A small network was shown many inputs. Here are its activations along a few directions, one row for each input.
In each table, some parts of the input vary, and every possible input appears once, in random order.
Descriptions start from the smaller parts, as in this example, which fits no table here: values(3) and (point or line(9) or (line(6) and ring(8))).
Shared parts are said once, and a part with two or three values counts as separate values.

Other details of the inputs shift rows strongly along two fixed directions, in all tables alike. That doesn't count.

A family of inputs:
r1: [-27  10   2 -13  26   1  25  -7   5 -15   0  -1  -1  -9]
r2: [  0 -19   9 -12 -16  16  12  -1   8  -2  25  24   2   4]
r3: [-35   1 -11 -11  13   2  19 -13  27  -9  -3  -8   4  -4]
r4: [-26  -4 -15  15  19 -11  28 -21   0   0   7 -10   8  -3]
r5: [-29  -9 -11  15  23 -12  27  -6  -6  -2   7  -4  12  -6]
r6: [  4 -11  18 -17 -13   3  18  -9  -7  -2  28  12   3   2]
r7: [ -3 -23   5   1 -12  10  17 -15 -25 -10  17   6   6   7]
r8: [-13 -15   9 -19 -16  25  10  -3   3 -15   6  19  -5  12]
r9: [  4 -22  -3 -11  -8   7  11  -2  -8 -11  24  12 -22  13]
r10: [ 34   2  10   2 -17  -1 -27  12  -2  -1  11   6 -12  10]
r11: [  1  15   2  28  15 -20 -12   8   0   9  -7 -10  22  -9]
r12: [ -4  23   2  19  19  -1 -15   1  -7 -13 -24 -12  13  -7]
r13: [ 27   0  11   0 -28  -2 -17  -1 -14  -2  -9   4  -4  -8]
r14: [ 29   1   6  -2 -26 -14 -29  -2   3   6  11 -12  -6  13]
r15: [ -2  22 -10   3  13 -15 -21   0  15  -7 -17 -25  -9   2]
r16: [-31  -1  -9 -13  29  -9  14   3  10 -15   7 -11  -7   5]
r17: [-18   2  -1  11  29  -3  26  -7   0  -5  20  -3  18  -9]
r18: [  6   8 -12  11   6  -1 -13   7  17  -5 -19  -6   6 -33]
r19: [  7 -18   8 -19  -7   3   8  -3  -4 -10  37   2  -6   9]
r20: [ 24   1  15 -10  -9  11 -29  11  -9  -3 -12  -5 -19  19]
r21: [ 30  -1  23  16 -12   7 -19   5 -18  15  -1   4   9  12]
r22: [ 20  -8  12  -1 -32  -4 -27   9   6   8  -1   6  13  -3]
r23: [-25  -4  -8  -1  19 -17  29  -4   5   1   6   1   0 -14]
r24: [ 23  -8   3   5 -31  12 -22   7   2  -2 -12  15  -5  -6]
r25: [ 12  15   1  14  20  -6  -4   8   5  13 -22  -2  -8 -20]
r26: [ 13   7  16  13 -18  11 -24   1 -23  -9 -17   9   2  19]
r27: [ 34 -10   6  -1 -13   5 -25  10 -10   5  -4  -2 -20   7]
r28: [ 21   7  25  -7 -16  11 -20   5 -12   4 -21   6 -10  12]
r29: [  7 -14  23 -15  -5   9  20  -4  -6  12  23  16  -4  10]
r30: [ 8 22  2 32 20 -7 -9  9  1  4 -6  1 13 -9]
r31: [-14  -7 -18  -6  29  -5  20  -2   8 -15  17  -9 -11 -14]
r32: [-12 -18  10 -25 -18  23   9  -7   1 -19   7   9   2   6]
r33: [ 14   3 -33 -10 -42  21 -18  12 -14  27 -21   4   3   5]
r34: [ -2   3 -13  13   3 -12 -14  11  18   3 -21  -6   8 -26]
r35: [-28   2   4   5  39  12  24  -5  -6  -3  -3  -1   4   7]
r36: [-16 -12  17 -22 -16   0  14  -7 -12  -7   6   9  -2  17]
r37: [ 26  -6  -4   0 -29 -11 -27  -5  -3   0  -1 -13 -15   9]
r38: [  0 -31   6 -14 -13  23  15  -3   1   4  10  15  -7   1]
r39: [  4  18 -10  14   3 -22  -6  -7  11   8 -19 -12  -2 -18]
r40: [ -3 -20   4   7 -10  12  19 -10 -23  -6  16  17  -1  14]
r41: [-15  -6   0  -5  30  10  24   4  25   9  14   6   6 -15]
r42: [  5   7 -15  12  14 -23 -17  13   8  -1 -10 -16  -7 -13]
r43: [  5  20   5  12  11 -25  -9  10  11  12  -8  -5  11 -17]
r44: [ -2  25 -45  18   7   2  -3  10 -21  26 -28  -9  14   0]
r45: [ -8  -6 -29 -25 -25  15  26  -2 -26  25   5  11  -4  17]
r46: [-38  -4  -6 -12  18   1  18   1  20 -11  -4  -1   8  -7]
r47: [-15   9   2   1  27  -6  30   0  13   2  18  13   0 -11]
r48: [  3  20  -3  29  10 -19 -11  -6   6  11  -6 -17  19  -6]
r49: [  3  24  -6   6  22  -3 -20  14  10 -14 -17  -8 -15  -1]
r50: [  9  14  -3   8  10  -4 -15  10  23   0  -7  -4  15 -29]
r51: [-14  -7  12 -22 -20   1  15 -21  -5  -5   7   3  -6  20]
r52: [-19   7  -3  -3  18 -18  28 -15  18   8  18  -4   5  -8]
r53: [  0 -26  10   3  -3  16  19 -10 -25   5  13  10  -1  14]
r54: [  3  21  -5   0  21  -5 -21  10   8 -18 -16 -18  -8  -8]
r55: [ 19 -10  -2   1 -41   0 -23  -7   7   5 -12  -2   1  -3]
r56: [ -1  30   4   9  16  -4 -10   8   7  -6 -27   3  -6  -8]
r57: [  0 -22   7 -17 -10  -8   7   1  -3  -1  35   2  -4  16]
r58: [ 37  -3  16  -2 -10   3 -26  13  -4  10   8  -2 -12  11]
r59: [-10 -21  15 -23  -9  29  11  -2   2  -4   2  12  -5  13]
r60: [ -4 -21   5 -16 -25   4  11 -16  13   5  25   6   8   7]
r61: [-24   6 -54 -15  19   6  26   8  -5  17   6 -10  -9   5]
r62: [ -9  23  -3  21  12 -11 -15  -9   0  -2 -26 -18  12   3]
r63: [ 27   2  10   6 -26   0 -15   3 -12   2 -10  15 -11  -1]
r64: [-12  18   1  21  16 -12 -15   5  -6  -4 -26 -12  15   0]
Description of these inputs: values(4) and (point or (values(3) and line(5))).
Changing only the values(4) part turns r55 into r4. The same change can be made to r8. Which row results?
> r26
Which other rows does r46 become when the values(3) part takes its other values? List them by row number.
> r22, r34
Which other rows does r4 become when the values(3) part takes its other values? List them by row number.
> r48, r62
Which other rows does r14 become when the line(5) part takes its other values? List them by row number.
> r10, r19, r57, r58
Which other rows does r5 become when the values(4) part takes its other values? List them by row number.
> r23, r34, r42

A family of inputs:
r65: [ 28  -4   6 -10 -21  -8 -24   5   1   2   8  -6 -15   8]
r66: [-24  20 -37  19  46  -5  24   7  11  15 -10  -9  11 -24]
r67: [ 34   5  -4  10 -51  -1 -42   3 -16  12 -26  -4   7   5]
r68: [  4  17  14  10  26  -3 -10   9  15 -10 -12  -1  -5 -13]
r69: [ 22   8   5  21  -5 -21 -17   2   1  13   1  -7   9  -8]
r70: [-11  20   0   6  19   1 -11   4   6 -11 -26  -9  -1  -1]
r71: [ -5 -34   7 -11 -27  18  28 -15 -35   7  29  19   4  29]
r72: [-37  22 -34   0  40  -1  17   7  27   0 -23 -10   4 -25]
r73: [-27 -30  17 -13   8  13  51 -17  -2  -4  37  23   7   3]
r74: [  1  14  11  18  19 -20 -11  -1  12 -10  -4 -11   6 -13]
r75: [ -7 -37  13 -38 -36  22  18  -9   3  -8  28  21  -7  14]
r76: [-23 -27  13 -15  12  -6  44 -19  -6  -8  53   7  -1  16]
r77: [-26  21 -41  17  40 -18  23   1  13  17  -5 -17  11 -22]
r78: [ 10  11  -5   3  23  -5 -11  15  16   0  -4  -7 -11 -14]
r79: [  8   0  11   7 -28   7 -16  -4 -16   4 -18   5  14   9]
r80: [ 15   2   3 -10 -20  16 -19   7 -13  -1 -20   5 -12  11]
r81: [-27  26 -25  13  55 -20  15   1  11  -2  -5 -22  -4  -8]
r82: [ -4  16 -16  14   9   5   1   6   1  13 -25   1  10 -16]
r83: [-29 -29  13 -25  10   3  38 -19   6 -23  42   6 -11  14]
r84: [ -2  20  -8  20  20 -18  -5   0  -9   4  -8 -15   6   1]
r85: [-10  16 -16  10   4   2  -4   3   8   8 -26  -4  14 -14]
r86: [ 40  10  16  19 -29   2 -43   9 -33   6 -21  -1   3  17]
r87: [-36  23 -25  -1  48  -1  13   6  26  -8 -23 -14  -2 -18]
r88: [-26 -29   9 -34  11  19  43  -9   8 -14  34  17 -15   7]
r89: [ 33   7   0  -3 -42   0 -49   7 -13  -1 -28 -10 -11  14]
r90: [ -8   2   5 -13  12   2  -2   5  24 -12  -3  -2  -7  -9]
r91: [-10 -31  -2 -33 -34  31  25  -8 -20   1  16  23  -9  23]
r92: [ 17  -1  29  -5 -17   4 -26   2   4 -15  -6   3  -5   7]
r93: [-16  16 -28   7  50 -10  17  14  32   6   1  -7  -2 -33]
r94: [ 29  -6   1   3 -30  -9 -16   1  -2  16  10   0   4  -1]
r95: [ -6 -32 -14 -32 -37  12  23 -11 -22   8  31   9 -11  29]
r96: [ -6  21   4  19  23   0  -3   4  -7  -3 -23  -2   8  -5]
r97: [-13 -34   8 -15 -35  10  25 -23 -28  -2  25  12   6  27]
r98: [ 42   1   6  -2 -46  -5 -48  10   4   3 -15  -3  -6  -3]
r99: [ 22  13   9   9   4 -18 -25   6   5  -2   0 -12  -8   0]
r100: [  4 -34  30 -14 -16  12  21 -12 -21  -8  43  19  -3  25]
r101: [ 14   5  15   0 -14  13 -19   3 -19  -6 -18   5  -8  16]
r102: [-3  6 21 10 21 -1  6  0  5 -9  1  6  5 -9]
r103: [ -2  16  18  14  20  -9 -11   3  16 -11 -11  -4  10 -14]
r104: [ 41   7   0   1 -34   9 -46  16 -21   7 -24  -3 -13  15]
r105: [-27  22 -29  25  47 -23  23  -3   7  13  -4 -17  14 -17]
r106: [-22 -29  13 -21  19  11  41 -11  -1 -14  46  12 -12  16]
r107: [ -1 -36  13 -34 -31  25  22  -6  -4  -3  29  26 -10  13]
r108: [ 15  12 -22   5  -7   4 -18  15  -6  13 -20  -3  -4  -3]
r109: [ 22  -6  10 -11 -24  -4 -26   3   7  -9   0  -4 -13   3]
r110: [-13 -30  16 -18 -28  10  21 -22 -30 -13  26  10   0  34]
r111: [ 33   6  -9  -1 -49   1 -46   8 -12   7 -28  -6  -4   7]
r112: [-36 -26   2 -12   5  19  53 -19 -18   0  24  20   8  13]
r113: [ 14  14 -17   0  -5  -9 -22   8  -5   7 -14 -16 -11   6]
r114: [-28  17  -3  19  47 -14  18   0  32  -2  -7  -6  18 -32]
r115: [-6  8 -6  5 22  3  4  4 -9 -4 -4 -5 -7  8]
r116: [ 19   9   5  12  -7   2 -16   9  10  10 -14   7   8 -20]
r117: [ 29  12  24  12 -36   5 -45   4 -22  -4 -32   0   8  15]
r118: [-22 -31 -12 -31   0   1  44 -11   8   2  49   8 -10   7]
r119: [ 41   1  23  17 -42 -12 -44   1  -7   4 -12  -1   9  -1]
r120: [ -8  18  -8   9  18 -10 -11   1   3 -10 -19 -16  -4   0]
r121: [  9  10   2  24  20 -11  -3   7   7   9  -1  -2  11 -18]
r122: [ -4  -2  -8   4   2 -10   5  -4  18   3   6  -3   8 -17]
r123: [-26  17 -15  11  41  -9  17   3  38   2  -8  -5  14 -37]
r124: [  4  -2  -8   8  10  -1   8   5  10  12  10   4   6 -16]
What do these inputs look like to the network?
> values(2) and ring(5) and ring(6)
Changing only the values(2) part turns r90 into r87. The same change can be made to r116. Which row results?
> r82
Changing only the values(2) part turns r89 into r109. The same change can be made to r108. Which row results?
> r93
Which other rows does r73 become when the values(2) part takes its other values? List them by row number.
> r112
Which other rows does r67 become when the ring(6) part takes its other values? List them by row number.
> r89, r97, r110, r111, r120

A family of inputs:
r125: [ 11 -31  17 -32 -36  24   4  -4 -16 -10  19  18 -22  25]
r126: [ 15 -39  11 -21 -42  18   7  -6 -13   0  32  19  -7  17]
r127: [  6 -27  28 -17 -30  19   7 -11 -34 -13  18  17 -10  35]
r128: [-14  -5  -1  15  22  -3  21  -6  -3  -2  13   1  11  -6]
r129: [ 23  22  10  17 -13 -15 -40   7  12  -1 -30  -9   6 -16]
r130: [ 37  22  -6  14  -9 -14 -38  18   8  17 -19  -8  -3 -15]
r131: [ 10  28 -55  15 -29   6 -31  13 -29  31 -59 -15   8   3]
r132: [-15  -8  -7   2  16  -9  15  -6  12  -7  16  -6   3  -9]
r133: [-45  13  -9   8  61  -2  37  -3  14  -7   5  -5  11 -10]
r134: [-42   8 -20  -9  57   2  36   5  33  -4   8  -4  -1 -20]
r135: [-20   1   9   8  19  -1  23  -9   2  -2   3   6  12  -7]
r136: [ 25  24   6  11  -3 -11 -44  12   4  -9 -32 -15 -10  -5]
r137: [-13   0  -8  -3  16 -15  17  -6  10   2  19  -7  -1  -3]
r138: [ 23  24   6  11  -6  -9 -46  12  11  -2 -29 -15   1  -4]
r139: [ 13 -28  21 -11 -37   8  12 -14 -33   7  32  15   0  32]
r140: [-15  -3  -2  -8  14   3  20  -2  20   0   5   7   1 -16]
What do these inputs look like to the network?
> point or (values(3) and line(5))
Which other rows does r128 become when the line(5) part takes its other values? List them by row number.
> r127, r133, r135, r139
